Look-ups in named tables: a row name and a column name give one cell, copied from the table.

pap:
columns: lisudo, rasetub, fug, duz, vek
rabut: [-2983, 7091, -7267, 6561, 5931]
sem: [228, 5416, -1994, 5138, 4808]
bivemum: [-5601, -5601, -5601, -5601, -5601]
faf: [-2561, -5776, -3970, -6598, -7389]
vubo: [-5865, -6187, -5810, -6199, -6208]
sig: [438, 5777, -1855, 5489, 5147]

vek of bivemum = -5601
duz of vubo = -6199
rasetub of sig = 5777
lisudo of sem = 228
duz of faf = -6598
rasetub of rabut = 7091
fug of sig = -1855
rasetub of vubo = -6187
fug of vubo = -5810
lisudo of bivemum = -5601
vek of faf = -7389
duz of rabut = 6561
rasetub of bivemum = -5601
vek of rabut = 5931
vek of vubo = -6208
duz of sig = 5489
rasetub of sem = 5416
vek of sem = 4808
fug of bivemum = -5601
Which row has the largest fug? sig

giv =
	mutavu	vev
sobes	-0.169	-0.613
rek	-0.194	-0.631
belobe	-0.017	-0.398
dip	-0.151	-0.676
pamu	0.500	-0.178
libam	0.167	0.596
zamu	-0.130	-0.584
tozonik	-0.085	-0.542
tutur	0.074	0.586
sal	-0.158	-0.520
tirebu	0.045	0.430
tibas	0.475	-0.071

What is the vev of tutur in giv? 0.586
What is the mutavu of tutur in giv? 0.074
What is the mutavu of tozonik in giv? -0.085
What is the vev of rek in giv? -0.631
What is the mutavu of belobe in giv? -0.017
What is the mutavu of libam in giv? 0.167
What is the mutavu of sal in giv? -0.158
What is the mutavu of tirebu in giv? 0.045
What is the vev of sobes in giv? -0.613
What is the mutavu of dip in giv? -0.151
What is the mutavu of sobes in giv? -0.169
What is the vev of belobe in giv? -0.398
What is the mutavu of zamu in giv? -0.130
What is the vev of zamu in giv? -0.584
What is the vev of libam in giv? 0.596
What is the vev of pamu in giv? -0.178
Which row has the largest mutavu? pamu

vikep
|  | nidadiz | beg | soge | rol | lan | rupifi | gemeno | topefed |
|---|---|---|---|---|---|---|---|---|
| zum | -152 | -991 | -531 | -655 | -88 | -387 | 82 | 610 |
| nafaki | 359 | -603 | -796 | -211 | 239 | 363 | 241 | 436 |
| vad | 321 | -739 | -902 | -450 | -26 | -31 | 201 | 306 |
| bivu | 0 | -118 | -680 | -450 | -337 | 194 | 281 | 60 |

What is the topefed of zum in vikep?
610
What is the lan of nafaki in vikep?
239
What is the rupifi of nafaki in vikep?
363
What is the soge of zum in vikep?
-531
What is the rol of vad in vikep?
-450
What is the gemeno of bivu in vikep?
281
What is the nidadiz of vad in vikep?
321
What is the beg of zum in vikep?
-991
What is the beg of vad in vikep?
-739
What is the topefed of bivu in vikep?
60
What is the soge of nafaki in vikep?
-796

zetaze =
|  | teze | dotir | kulemag |
|---|---|---|---|
| lur | 69 | 235 | 97 |
| kav | 62 | 26 | 252 |
| tov | 181 | 228 | 155 |
| sof | 28 | 165 | 176 |
| sazod | 29 | 7 | 120 |

What is the dotir of sazod in zetaze? 7
What is the dotir of kav in zetaze? 26
What is the teze of lur in zetaze? 69
What is the dotir of lur in zetaze? 235
What is the teze of kav in zetaze? 62
What is the dotir of sof in zetaze? 165
What is the kulemag of tov in zetaze? 155
What is the kulemag of sazod in zetaze? 120
What is the teze of sazod in zetaze? 29
What is the kulemag of sof in zetaze? 176
What is the kulemag of kav in zetaze? 252
What is the dotir of tov in zetaze? 228
What is the teze of tov in zetaze? 181
What is the kulemag of lur in zetaze? 97

didel.tsv
	fepobef	rulot	pega	vizo	kiz	farem	geb	somezem	nefinup	keteda
fopefu	69	116	61	87	135	159	145	148	103	164
sarav	178	141	132	143	114	99	218	68	82	149
munidi	149	169	143	121	112	148	150	97	36	171
felom	148	176	101	114	136	112	184	85	105	132
tigob	130	107	100	99	88	154	82	188	172	123
mib	135	139	94	141	94	96	156	49	95	155
nomepek	193	151	132	110	99	137	186	150	113	170

munidi, farem => 148
sarav, nefinup => 82
mib, vizo => 141
tigob, pega => 100
tigob, fepobef => 130
felom, kiz => 136
tigob, nefinup => 172
felom, farem => 112
munidi, nefinup => 36
mib, geb => 156
tigob, somezem => 188
Which row has the largest farem? fopefu

Table tero
         fov  nozin  nog  leg  rav  lukig  gifunag  taz
piz      396    521  622  321  422    754      720  583
kerup    520    625  468  605  526    470      615  629
gid      688    401  769  420  666    691      460  377
vumupi   619    462  526  635  599    468      313  423
momekin  767    559  479  817  729    285      313  472
muv      424    404  605  370  434    723      463  440
pek      722    576  642  588  703    505      590  537
sufaz    462    651  231  825  465    247      403  633
tobo     542    436  526  567  532    534      326  421
nedomag  394    472  448  522  406    564      408  496
rit      468    591  590  419  487    653      751  631

What is the taz of pek in tero? 537
What is the nozin of tobo in tero? 436
What is the taz of kerup in tero? 629
What is the lukig of rit in tero? 653
What is the fov of rit in tero? 468
What is the leg of momekin in tero? 817
What is the lukig of sufaz in tero? 247
What is the lukig of piz in tero? 754
What is the nog of nedomag in tero? 448
What is the nog of kerup in tero? 468
What is the nozin of rit in tero? 591
What is the fov of gid in tero? 688
What is the lukig of gid in tero? 691

